A small network was shown many inputs. Here are its activations along a few directions, one row for each input.
In each table, some parts of the input vary, and every possible input appears once, in random order.
A made-up example of a description, with smaller parts first: one of 8 places around a ring, together with either a single point or one of 9 places along a line or (one of 3 separate values, together with one of 4 places along a line).
Shared parts are said once, and a part with two or three values counts as separate values.

Other details of the inputs vary at random and push rows far along two fixed directions, the same in every table; ignore that.
To show where, the next rows are all for the same input, with only those details redrawn:
[-2.94 -1.03 -2.16 -1.45  2.85 -0.77 -1.30 -0.62  4.32 -2.49 -1.83]
[ 2.85 -2.06  0.12 -3.36 -2.74 -0.87  0.13 -0.64 -1.21  0.59 -0.85]
[ 3.85 -2.24  0.16 -4.25 -3.58 -1.28  0.23 -0.39 -1.43  0.96 -0.56]
[ 1.76 -1.88 -0.21 -2.82 -1.74 -0.76 -0.09 -0.66 -0.32  0.05 -1.01]
[-3.88 -0.82 -2.19 -0.49  3.70 -0.33 -1.38 -0.84  4.51 -2.81 -2.12]
[ 3.60 -2.22 -0.13 -4.40 -3.24 -1.45  0.12 -0.27 -0.87  0.73 -0.56]
[-1.37 -1.32 -1.90 -2.48  1.53 -1.16 -1.04 -0.39  3.48 -1.82 -1.49]
[ 3.86 -2.25  0.14 -4.27 -3.59 -1.29  0.24 -0.39 -1.47  0.97 -0.53]

Table:
r1: [-2.49 -0.94 -3.25 -1.48  1.67  0.31 -0.87  4.64  2.01 -0.32  3.27]
r2: [-0.33  1.04  1.91  5.79 -1.78  3.09  2.17  0.40 -7.16  4.49  3.67]
r3: [ 0.03 -1.57 -0.13 -3.62 -1.63 -0.49 -0.87  0.18  2.67 -1.30 -0.93]
r4: [-2.72  1.45 -1.78  0.23  4.22 -1.22  1.31  2.38  4.37 -0.42  5.30]
r5: [ 0.52  2.74  2.93  5.61 -1.37  3.06  1.10 -2.50 -3.17  0.87 -1.59]
r6: [-0.55  0.19  3.69  4.49 -1.35  1.85  1.50 -3.05 -7.41  1.71 -2.49]
r7: [-5.95  1.77  1.14  9.38  5.25  2.32 -0.07 -3.81  0.16 -0.98 -2.95]
r8: [ 4.24  0.20  1.07 -2.06 -4.37 -2.72  0.32 -0.17  1.03  1.54  0.82]
r9: [-2.59  2.56 -0.80  0.02  2.76  0.94 -2.53  0.22  5.57 -3.18 -1.53]
r10: [-3.12  0.32 -1.43  0.15  2.63  0.84 -2.14  1.10  5.11 -4.28 -2.30]
r11: [ 4.04 -2.08 -0.61 -3.76 -0.70 -0.75  2.11  3.61 -2.97  1.61  5.00]
r12: [ 2.61  0.31 -0.93 -1.04  0.87 -1.89  2.83  1.93 -1.30  2.76  5.57]
r13: [-3.24  0.86 -0.18 -1.24  1.45 -0.59 -2.66 -0.75  5.25 -2.48 -0.52]
r14: [ 0.32 -1.47 -0.84 -3.03  1.21 -0.01  1.19  4.19  0.95 -0.59  4.74]
r15: [ 1.90  0.55  0.93 -1.77 -3.41 -1.84  0.72 -1.65  1.19  1.63  0.60]
r16: [ 3.03 -0.64  0.04 -4.37 -2.92 -3.10  1.06 -0.24 -1.12  1.89 -0.58]
r17: [ 0.69 -1.68 -1.29 -3.52 -0.47 -1.44 -0.63 -0.28  1.92 -0.82 -1.09]
r18: [-2.45  0.63  0.02 -0.57  1.63 -0.63 -2.71  0.13  5.54 -2.40 -0.77]
r19: [-0.63 -1.25  4.57  4.20 -2.89  4.39  0.34 -2.55 -6.27  0.01 -2.31]
r20: [ 3.54  0.11 -2.61 -1.84 -1.91 -2.36  1.45  2.80 -2.32  4.63  5.05]
r21: [-3.52  0.64 -1.74  0.57  4.09 -2.20 -1.06  0.25  4.24 -2.17 -2.36]
r22: [ 0.43 -0.25  2.17  4.49 -0.39  3.55  0.15 -1.58 -5.27 -0.59 -2.96]
r23: [ 1.09  1.69  3.07  4.93 -0.82  3.00  1.64 -1.83 -7.29  1.36 -3.19]
r24: [ 0.73  0.49  3.14  4.79 -1.91  1.67  2.16 -4.45 -5.65  3.25 -1.19]
r25: [-5.47  2.21  0.97  7.21  4.88  2.68 -0.09 -1.97 -1.55 -1.98 -4.10]
r26: [ 5.00  1.33  0.80 -2.01 -4.67 -1.90  0.54  0.04  0.24  1.34  0.66]
r27: [-0.56  1.62 -0.36 -1.67  0.53 -0.28 -2.46  0.65  4.66 -2.31 -0.67]
r28: [ 3.29 -0.39  2.13 -4.37 -4.74 -0.86 -0.64 -0.78 -0.11  1.50  0.68]
r29: [-3.34  1.34 -2.32  1.14  3.53 -2.32 -0.82 -1.95  5.17 -1.30 -0.91]
r30: [ 4.01 -0.24  0.61 -2.87 -3.54  0.81 -0.42  1.37 -0.52 -0.82 -1.28]
r31: [-3.16  0.64 -2.57 -0.85  5.94 -1.85  1.49  3.29  2.32 -0.66  3.54]
r32: [-6.78  1.31 -1.11  6.98  5.64  2.80  0.72  1.17 -3.73  1.02  0.83]
r33: [ 3.16 -0.14  1.11 -3.84 -1.43 -0.44  1.25  3.30 -1.16  1.91  6.31]
r34: [-7.18  1.58  0.51  7.08  4.52  4.99 -0.89  0.86 -2.02  0.44  2.24]
r35: [ 0.56  0.89 -0.26 -1.81 -1.86 -2.67 -0.40 -1.07  3.48  0.01  0.59]
r36: [-1.19 -1.20 -1.95 -2.16  1.40 -1.44 -1.53 -0.12  3.24 -2.37 -1.38]
r37: [-2.18  0.83 -2.83  0.18  4.11  0.47 -1.78  0.61  4.42 -3.75 -2.78]
r38: [ 3.30 -1.98 -2.51 -3.23 -2.14 -0.70  0.50  4.16 -3.42  2.83  3.94]
r39: [ 3.75 -2.16  0.28 -2.34 -2.59 -1.16 -0.45  0.51 -1.11  0.04 -1.04]
r40: [-1.03 -1.25 -0.60 -1.63  0.38 -0.54 -1.88  1.21  4.32 -2.85 -1.47]
r41: [ 2.31  2.18  2.31  5.48 -1.22  2.41  1.75 -2.91 -5.28  2.16 -1.84]
r42: [ 2.21  1.60  2.88  5.87 -1.80  2.14  1.69 -3.16 -6.04  2.37 -1.62]
Q: Changing only one part turns r33 into r31. The same change can be made to r28. Which row results?
A: r16
Q: Describe the family of inputs behind these rows.
A: one of 6 places around a ring, together with either one of 2 separate values or one of 5 places along a line
Q: Change only the choice among 2 separate values in r38. List by row number the other rows that result.
A: r11
Q: List by row number the other rows that have the place on the ring of 6 in common with r1.
A: r3, r10, r14, r19, r30, r40

Table:
r43: [-2.43  0.27 -1.29  2.52  3.31  1.10  0.80  1.60  0.34  0.32  3.56]
r44: [-3.67  0.30 -2.12 -2.32  2.76 -1.43 -1.69  0.30  6.53 -2.25  0.25]
r45: [-1.98  0.14  1.51  1.31  0.24  0.98 -0.48 -1.22 -0.05 -0.33 -0.27]
r46: [ 2.81 -1.71  1.89 -0.11 -3.67  0.47  0.99 -1.34 -5.56  2.47 -0.69]
r47: [-9.46  0.88 -3.01  5.94  9.62  1.84  0.18  0.99  2.47 -2.05  1.02]
r48: [-3.38  0.70  1.36  5.41  3.15  3.22  0.21 -2.57 -0.58 -1.84 -1.89]
r49: [-1.95  0.68  0.30  1.97  2.19  2.17 -0.60 -0.37  0.10 -2.09 -1.95]
r50: [ 1.55 -0.66 -1.19 -2.90 -1.16 -2.01 -0.52  0.84  3.52 -0.85  0.28]
r51: [ 1.24 -0.12  5.57  4.67 -2.72  3.77  1.77 -2.71 -7.82  1.94 -1.19]
r52: [ 4.09 -0.90 -0.76 -5.35 -3.83 -1.87 -1.15  1.98  0.65  0.42  0.45]
r53: [-0.19 -0.56 -2.11 -3.13  0.05 -1.56 -1.31  0.46  4.70 -0.93  0.51]
r54: [ 4.93 -1.37  0.35 -4.07 -4.86 -1.73 -0.01  0.53 -0.37  1.54  1.19]
r55: [ 1.07 -0.17  4.46  5.08 -2.24  4.64  0.88 -1.70 -7.91  1.01 -2.28]
r56: [ 1.87  1.21  1.02  3.08 -1.18  0.94  2.29  0.73 -5.81  3.84  3.24]
r57: [ 1.60 -0.18 -3.25 -4.42  0.54 -1.96 -0.21  5.00  2.03  0.52  4.35]
r58: [-2.10  0.14 -1.14 -0.69  1.17  0.89 -1.61  0.71  2.43 -1.68 -0.89]
r59: [-2.69 -1.00 -0.25  1.52  1.48  1.01 -0.26 -1.50 -0.70 -0.20 -1.48]
r60: [ 1.35  0.98 -2.56 -3.45 -0.51 -3.99 -0.98  0.97  5.16 -0.63 -0.31]
r61: [ 4.77 -1.96 -0.25 -4.32 -4.07 -2.72  0.61  0.62 -1.86  1.51  0.01]
r62: [ 0.49 -0.24 -1.28 -2.08  0.59 -1.43 -0.63  0.47  3.98 -1.49 -0.27]
r63: [ 0.78  0.97  2.14  3.08 -2.30  1.79  0.71 -2.43 -4.21  2.23 -1.04]
r64: [ 0.58 -0.29  4.28  5.27 -2.67  4.42  0.71 -1.55 -7.80  1.05 -2.12]
r65: [ 2.61  0.88 -1.56 -3.24 -0.97 -3.14 -0.36  0.60  3.16  0.07 -0.41]
r66: [-2.51  1.45  1.07  4.60  1.01  1.69 -0.25 -2.27 -1.09  0.26 -1.92]
r67: [ 4.81 -0.91  1.29 -4.74 -4.92 -2.46  0.47  0.90 -0.72  1.43  1.34]
r68: [-7.16  2.93 -1.82  5.16  7.45  0.97 -1.14 -1.88  5.52 -3.66 -2.79]
r69: [ 0.88  0.03 -1.18 -3.20  0.25 -2.01  1.00  3.38  0.97  1.52  5.22]
r70: [ 0.63 -1.10 -1.41 -2.35  0.63 -1.79 -0.06  0.26  1.60 -0.76 -1.03]
r71: [-1.65  0.70 -0.04 -0.67  2.18 -0.44 -0.25 -0.39  3.10 -1.88 -0.26]
r72: [ 3.12 -1.12 -0.03 -2.58 -1.52 -1.34  0.90 -0.41 -1.82  0.51 -0.64]
Q: Describe the family of inputs behind these rows.
A: one of 5 separate values, together with either a single point or one of 5 places along a line
Q: Changing only the choice among 5 separate values turns r56 into r69. The same change can be made to r63. Which row results?
A: r44
Q: List by row number the other rows that have the choice among 5 separate values in common with r54.
A: r43, r48, r50, r53, r62
Q: Change only the choice among 5 separate values in r46. List by row number the other rows that result.
A: r45, r52, r54, r66
Q: List by row number the other rows that have the choice among 5 separate values in common with r59.
A: r46, r47, r61, r70, r72
